[ 45.3  30.9   6.7 -59.5  46.0 -33.3 -46.8  18.5 -81.7  71.9  72.8]
Give the entry just left of 71.9.
-81.7
The entry just left of -33.3 is 46.0
Give the median of all entries.
18.5
The entry just right of -81.7 -> 71.9
